A small network was trained on invented records. Each row is its activation on one of them, seen along a few directions.
Records have a field called Pov. Each example row is followed by its value.
Other fields move the rows too, some of them a lot.
(in the rows, 500 means zero)
Strong random noise was added to every row along 7 fixed directions; ignore it. To show where, here is one row again and again, with new noise each time:
[598 497 425 293 626 486 547 343 443 539 636 475 780 328 448 587 575 391
 451 330 594 565 156 330 211 363 346 557]
[446 553 549 443 739 461 584 571 721 710 337 718 298 415 425 405 437 644
 484 414 589 709 233 282 201 620 453 325]
[564 457 628 636 439 407 524 599 444 615 449 578 362 515 567 481 468 583
 508 600 570 595 497 476 517 553 540 411]
[283 636 624 625 551 490 592 660 364 536 596 495 574 583 563 706 385 559
 657 480 390 322 706 553 637 584 487 485]
[631 374 519 474 477 395 499 450 558 408 376 643 378 453 408 385 426 415
 401 538 556 676 456 537 576 428 397 449]
[444 418 297 601 437 547 642 633 627 520 344 465 636 433 528 574 530 560
 585 476 559 716 493 437 568 495 502 380]
[492 433 399 362 587 482 431 375 713 321 469 664 416 500 344 327 476 455
 457 343 485 513 465 540 485 452 386 484]
[522 517 585 542 551 380 488 456 546 412 689 652 555 613 568 502 511 596
 567 320 577 437 374 526 469 450 392 429]
[401 528 567 499 450 553 467 553 254 568 518 388 460 459 450 575 430 396
 516 638 339 315 790 552 601 572 580 634]

[590 486 604 456 494 434 515 457 380 551 474 503 506 442 501 551 478 410
 414 594 543 604 395 487 469 464 429 523] => v15
[464 523 484 410 501 567 477 478 397 569 487 420 568 430 369 537 483 396
 474 536 398 485 551 467 459 488 521 606] => v2
[451 507 328 527 476 542 601 508 571 449 593 373 795 509 653 631 651 572
 595 359 611 489 360 434 433 454 421 476] => v11
[554 512 498 351 606 466 530 395 449 477 465 516 581 392 408 532 488 366
 399 474 510 610 323 446 380 412 356 561] => v14
[365 596 629 631 576 457 557 645 492 610 467 566 345 561 623 522 471 666
 584 516 483 454 519 443 426 638 534 419] => v8
[561 361 303 384 446 636 455 487 517 620 299 347 416 305 386 360 595 438
 405 606 488 632 477 353 327 536 646 565] => v19
[487 555 600 477 627 454 476 493 599 490 456 653 266 540 559 375 471 616
 477 514 547 463 402 469 381 574 453 448] => v16
[359 555 344 263 782 563 695 485 649 574 267 525 613 247 327 597 411 363
 433 404 521 745 262 300 301 486 293 447] => v1
[495 533 520 462 528 459 479 422 412 471 735 487 689 522 527 597 555 502
 562 345 517 369 406 494 412 424 433 546] => v5
[437 460 299 392 500 652 505 464 552 541 515 332 653 405 489 536 596 496
 530 451 469 476 498 412 419 479 563 538] => v20
[332 515 409 494 622 544 596 576 675 441 352 512 444 459 524 522 456 568
 560 442 504 556 493 447 468 588 459 421] => v7
[493 520 464 428 587 472 439 390 577 370 621 564 553 593 500 444 567 525
 510 326 499 427 391 539 439 440 408 516] => v14
[578 482 429 528 408 596 532 589 590 758 385 478 542 397 355 483 522 533
 504 614 478 648 493 408 489 526 708 461] => v13
[362 566 469 446 613 558 613 558 451 536 462 462 591 407 440 617 423 416
 534 471 434 486 565 443 501 525 441 515] => v5
[465 487 371 482 511 552 557 485 468 445 529 418 645 448 542 588 537 449
 527 469 524 508 477 502 507 462 472 529] => v9
[591 402 401 476 465 474 501 477 644 407 411 528 501 456 492 429 570 515
 465 463 601 627 378 461 466 418 415 456] => v3
[468 674 609 451 650 484 590 497 366 732 684 447 740 384 540 705 514 509
 548 420 518 412 240 318 229 530 534 500] => v7
[377 595 515 578 645 445 663 603 584 518 506 562 585 518 607 627 487 628
 606 370 550 571 336 409 410 512 391 384] => v8
[511 577 707 562 569 426 579 588 336 645 466 512 417 448 606 610 423 549
 482 601 535 548 412 428 390 563 499 484] => v10
[361 476 321 468 597 600 396 482 836 381 528 590 398 620 457 296 581 673
 580 267 457 378 513 492 418 545 547 442] => v19
[533 431 382 418 420 591 532 524 500 516 338 383 548 381 414 497 488 409
 447 577 482 613 555 473 553 461 537 538] => v13
[432 471 335 444 521 595 513 507 643 471 405 478 560 489 393 445 514 472
 511 423 446 574 525 478 522 472 499 486] => v2
[518 461 406 453 451 607 458 443 388 469 519 338 526 429 551 480 576 416
 458 553 462 389 600 501 448 514 577 643] => v10
[553 498 545 615 385 526 485 558 403 622 441 399 392 506 638 455 596 606
 488 617 581 514 512 434 452 570 622 517] => v12
[757 297 286 483 359 502 382 307 600 448 521 450 474 449 618 297 767 552
 431 455 723 640 253 438 321 414 564 489] => v9
[450 527 508 419 628 538 558 566 612 775 302 536 368 368 404 465 491 566
 455 545 537 710 320 275 236 627 526 411] => v17
[525 533 543 432 544 539 585 542 370 714 416 494 513 363 389 572 433 410
 424 589 468 641 424 416 389 509 529 539] => v4
[524 431 454 515 402 557 524 569 469 605 361 476 472 419 415 504 442 455
 476 616 474 642 601 494 582 520 593 498] => v18
[624 397 465 509 387 488 488 511 471 499 405 425 440 448 546 424 576 481
 446 598 573 565 491 466 499 470 524 501] => v3
[402 511 463 515 533 602 502 600 597 679 327 485 344 462 508 448 537 573
 485 581 497 582 532 409 406 633 598 447] => v15
[487 577 591 430 669 372 671 508 553 482 421 637 599 465 403 642 312 402
 471 467 516 704 361 455 534 421 267 382] => v17
[573 586 629 474 455 442 478 435 264 446 660 432 604 517 524 567 473 394
 471 531 482 378 501 564 528 431 442 609] => v12
[514 459 397 404 555 566 473 385 553 397 428 514 473 448 365 394 477 381
 403 460 479 530 538 536 525 448 448 560] => v4
[591 521 709 474 448 396 388 397 295 463 753 499 494 585 555 548 485 464
 471 515 494 295 546 571 510 463 502 593] => v20
[444 533 586 566 508 483 451 557 591 501 477 611 328 618 484 450 402 596
 512 527 454 474 632 580 579 594 561 443] => v6
[199 632 466 335 757 570 468 492 749 286 349 658 222 557 345 370 330 491
 517 390 315 306 687 592 546 644 383 532] => v16
[597 550 734 542 526 407 602 550 316 628 502 529 527 455 522 661 345 441
 443 634 538 625 408 488 516 475 436 472] => v6
[298 595 433 453 659 636 582 623 645 682 387 536 488 428 382 558 419 565
 555 417 439 569 507 381 401 593 545 433] => v18
[307 621 476 456 647 506 546 502 631 335 581 551 532 618 511 539 456 530
 568 347 451 314 575 552 547 546 367 490] => v11
[428 421 312 513 449 541 475 495 625 419 483 462 561 540 531 467 598 559
 562 417 521 496 531 539 554 501 506 459] => v1

Which value of Pov does each new row have?
[529 463 314 457 524 506 573 432 558 416 572 435 757 434 589 569 648 503
 542 330 587 575 266 401 360 388 391 506] => v8
[536 480 640 454 481 446 360 405 483 364 581 566 299 567 443 382 429 436
 436 515 446 361 628 628 597 510 479 539] => v20
[515 657 686 469 595 491 363 440 290 690 851 516 523 618 569 519 565 590
 536 410 481 213 426 454 257 536 611 579] => v4
[520 400 476 663 379 487 428 591 615 545 449 570 318 581 567 377 569 666
 556 520 551 540 574 516 546 568 612 404] => v5
[511 449 514 639 377 524 526 658 396 626 318 363 334 475 641 492 520 579
 490 744 539 532 615 488 532 631 640 501] => v16
[464 496 517 564 438 524 537 578 428 577 422 444 501 494 567 566 504 504
 514 618 493 554 571 499 558 563 537 494] => v15
[345 577 539 544 535 564 477 554 483 452 556 504 522 592 477 538 445 506
 571 472 356 342 726 574 650 516 490 549] => v2
[605 406 529 701 319 411 492 542 477 408 592 505 545 618 648 509 558 603
 574 499 585 527 500 565 625 432 531 439] => v19
[496 522 494 532 558 469 718 542 362 495 526 357 811 377 670 792 478 439
 533 480 609 587 327 398 452 420 351 489] => v7
[528 474 480 490 594 466 559 506 644 463 444 616 493 502 501 439 475 552
 498 398 560 613 331 425 420 459 424 380] => v19
[541 375 376 569 230 603 467 539 296 559 545 186 687 448 616 621 638 472
 547 632 489 449 667 513 600 483 680 600] => v20
[405 508 385 467 537 536 553 521 664 409 373 567 500 530 406 514 428 450
 504 493 426 593 586 562 635 488 436 431] => v15
[542 393 439 511 377 546 419 498 368 520 420 353 376 448 524 404 572 442
 438 658 431 430 667 524 514 546 611 620] => v8
[445 539 423 385 589 562 577 468 455 442 418 415 574 371 456 584 432 346
 473 506 425 520 531 485 488 458 436 580] => v10
[499 573 562 565 410 507 384 498 565 546 725 560 586 651 465 488 568 627
 615 381 458 305 540 565 545 501 664 503] => v13
[458 596 525 484 565 497 605 553 421 585 579 418 679 443 574 672 538 541
 574 444 543 471 361 372 351 489 434 503] => v3
[476 516 519 559 506 441 429 476 520 424 656 545 458 624 622 442 598 625
 548 407 526 354 492 513 432 518 521 504] => v8
[595 495 675 370 590 413 377 385 488 590 548 611 304 514 426 352 500 505
 392 497 527 475 348 446 309 533 466 508] => v17
[426 604 626 444 699 434 459 455 573 522 680 670 458 571 473 493 476 599
 546 291 510 367 352 458 321 509 402 461] => v5
[375 643 620 314 702 453 450 444 530 372 494 620 305 500 330 425 339 409
 439 442 359 318 600 537 471 567 361 557] => v3
